[[-21  -8 -30  17  -1 -14 -56  -9]
 [ -8 -57  50 -20  22 -16  62 -23]
 [-42 -51  -8   0   6  -5 -60   6]
 [-44 -48  63  10 -20  18  39 -49]
 [ 17  61  -6 -24 -14 -30 -41 -67]
 [ 17  39 -38 -10  29 -22 -50  61]
 [-36  -8  41  21 -18  59 -40  20]
 [ 56 -33 -61 -18  25 -29  -2 -59]
 [ 35  41  63 -56  60  -9  60 -14]
 [-32  -1 -15  23  26 -28  21  -1]]
Counting starts at 0.
Find the top-left entry.
A: -21
Find the entry at row 0, column 2.
A: -30
Find the entry in the bottom-right corner.
A: -1
The entry directly above 18: -5
The entry directly above the smallest entry: -49
The entry in row 2 and column 0 is -42
Find the entry just right of -15.
A: 23
Find the entry directly below the smallest entry.
A: 61
Find the entry in the top-right corner.
A: -9
The smallest entry is -67
The entry in row 0 and column 1: -8
Find the entry at row 1, column 0.
A: -8
The entry directly below 20 is -59
Find the entry just right of -29.
A: -2
The entry directly below -42 is -44
The entry directly above 22 -> -1
The bottom-left entry is -32
The entry just right of -28 is 21
The entry directly below -38 is 41
Find the entry at row 2, column 2.
A: -8

M = [[-39, -32, 44, 22, 2, -6, 18, 20, 32, -37], [-9, -51, 22, 5, -23, 1, -2, 19, 2, -22], [18, 56, -34, -12, 18, 0, -3, -24, -13, 28], [12, 39, -21, -6, 17, 0, 0, -14, -2, 21], [-26, 4, 23, 16, 15, -4, 19, 6, 27, -18], [-20, -17, 23, 10, -3, -2, 8, 7, 9, -21], [-5, 34, -5, 3, 20, -2, 9, -10, 10, 6]]
The entry just left of -23?
Answer: 5
The entry just left of the smallest entry?
Answer: -9
The minimum: -51
The entry just right of the smallest entry -> 22
The maximum: 56
The entry just right of 4?
Answer: 23
The entry just left of 56?
Answer: 18
The entry just left of -4 -> 15

m =
-12,-11,39,-4
-31,-27,1,24
-12,-10,45,12
-3,0,-3,44
14,17,6,29
2,2,-16,12
The top-left entry is -12
The last entry in the row that holds the smallest entry: 24
Find the entry just left of -16.
A: 2
Find the bottom-left entry.
A: 2
The largest entry in the first column is 14
Find the entry just left of 1.
A: -27
Find the 3rd entry on the main diagonal.
A: 45
Find the entry just left of the largest entry.
A: -10
Find the entry just right of the largest entry.
A: 12

Read these off the table that follows.
1) What is the entry just right of 76?
2) What is the entry just right of the largest entry?
3) What is the entry just right of 57?
4) What is the entry just left of the largest entry?
[[71, 39, 81, 144, 67, 136, 171, 97], [131, 182, 98, 212, 95, 138, 72, 143], [173, 163, 103, 99, 163, 102, 111, 124], [204, 146, 73, 157, 88, 78, 116, 176], [120, 138, 128, 143, 79, 161, 153, 117], [169, 165, 88, 117, 114, 189, 97, 104], [57, 135, 115, 169, 159, 86, 155, 137], [147, 86, 157, 94, 143, 192, 188, 168], [129, 115, 185, 145, 69, 142, 180, 154], [138, 127, 76, 86, 149, 191, 90, 157], [95, 120, 116, 102, 164, 88, 130, 159], [86, 85, 154, 128, 91, 83, 75, 97], [144, 71, 56, 99, 154, 129, 94, 131], [134, 149, 119, 111, 98, 118, 206, 104], [120, 79, 121, 157, 127, 91, 70, 149]]
1) 86
2) 95
3) 135
4) 98

grid =
[-135.440  -58.756 -160.516  -57.787  -55.219   44.847  -87.997  170.101
  -69.905   -7.228   70.748  -18.073  -34.963  -82.279 -161.298    0.275]
Report the entry just right of 44.847.
-87.997
The entry just left of the smallest entry is -82.279
Report the smallest entry.
-161.298
Report the entry just left of 70.748.
-7.228

W =
[[ 14  10 -20  22   0   0]
 [ 11 -11 -15  24 -11 -15]
 [ 53 -26 -16  15 -10  -6]
 [-13 -10  10  11  24 -36]
 [  0   5  10 -10   4  33]
 [-39 -31 -17  48 -15   2]
 [  6 -16 -14  31  15   2]
 [ 14   6  -3  27  16  -7]
 [-30  21 -14 -25  14 -48]
 [ 18   7  17   8   0 -10]
 [  3 -34   4   5 -12   0]
 [-16  16  19 -18 -22  18]
 [-10   5   6 -16  -9   8]
 [-17  10 -21 -31 -20 -23]]
The 1st entry on the diagonal from the top-right corner: 0
Find the 1st entry, reading row by row.
14
The entry in the bottom-right corner is -23
The entry just left of 22: -20
The entry directly below -34: 16
The largest entry in the last column is 33
The entry just right of the largest entry: -26
The second smallest entry: -39
Find the 4th entry from the end, reading row by row.
-21
The largest entry in the first column: 53
The bottom-left entry: -17
The smallest entry in the last row -> -31
The last entry of the largest entry's row -> -6
Find the 2nd entry, reading row by row.
10
The entry directly above the smallest entry is -7
Find the 2nd entry on the main diagonal.
-11
The entry directly above 7 is 21
Find the fourth entry in reading order.
22
Find the 5th entry from the end, reading row by row.
10
Find the first entry of the smallest entry's row.
-30
The last entry in the row that holds the smallest entry -> -48
Find the third entry on the main diagonal.
-16
Find the entry directly below -18.
-16
Find the 2nd entry on the diagonal from the top-right corner.
-11
Find the entry directly below -25.
8
Find the entry directly below -39.
6
Find the 2nd entry from the end, reading row by row.
-20

a =
array([[  8,  -5,  -5,  15,  -6,  20],
       [ 13,  -3,  -3,  19, -18,  38],
       [  2,  10,   9,  -6, -18,  15],
       [-14,  21,  20, -35,  -7, -26],
       [  5,   2,   2,   5, -12,  17],
       [-13,   3,   3, -20,  17, -38],
       [-21,  18,  17, -42,  11, -52],
       [ 11, -13, -13,  25,   1,  23],
       [-18,  10,  10, -32,  17, -49],
       [ -2, -10,  -9,   6,  18, -14],
       [-11,  22,  21, -33, -12, -17],
       [-13,   3,   3, -19,  18, -37],
       [ -8,   6,   5, -15,   6, -20],
       [ -8,   5,   5, -15,   6, -20]])
Find the largest entry in the first column.
A: 13
Find the last entry, reading row by row.
A: -20
Find the first entry on the diagonal from the top-right corner.
A: 20
The entry directly above 22: -10
The third largest entry is 23
Find the entry directly above the smallest entry.
A: -38
The smallest entry in the first row is -6
Find the entry just right of -42.
A: 11
Find the bottom-left entry.
A: -8
The second largest entry is 25
Find the maximum.
A: 38
The 1st entry on the main diagonal -> 8
The largest entry in the last row is 6
Find the entry just left of the largest entry.
A: -18
The 4th-last entry, reading row by row -> 5
The 2nd smallest entry -> -49
Find the fifth-last entry, reading row by row.
A: 5
Find the entry just left of -7.
A: -35
Find the third entry on the diagonal from the top-right corner.
A: -6
Find the entry directly above 25.
A: -42
Find the entry directly above -7.
A: -18
Find the entry directly above -11.
A: -2
Find the 2nd entry in reading order.
A: -5
The entry just left of -35: 20
The third entry on the main diagonal -> 9

 21   -5    0   -1   39  -15  -12
 26   -5  -13   -1   68  -18   -7
Indices start at 0.
Read off the entry in the bottom-left corner.
Answer: 26
Read off the entry in row 1 and column 1.
Answer: -5
The minimum: -18
Read off the top-left entry.
Answer: 21
Read off the bottom-right entry.
Answer: -7
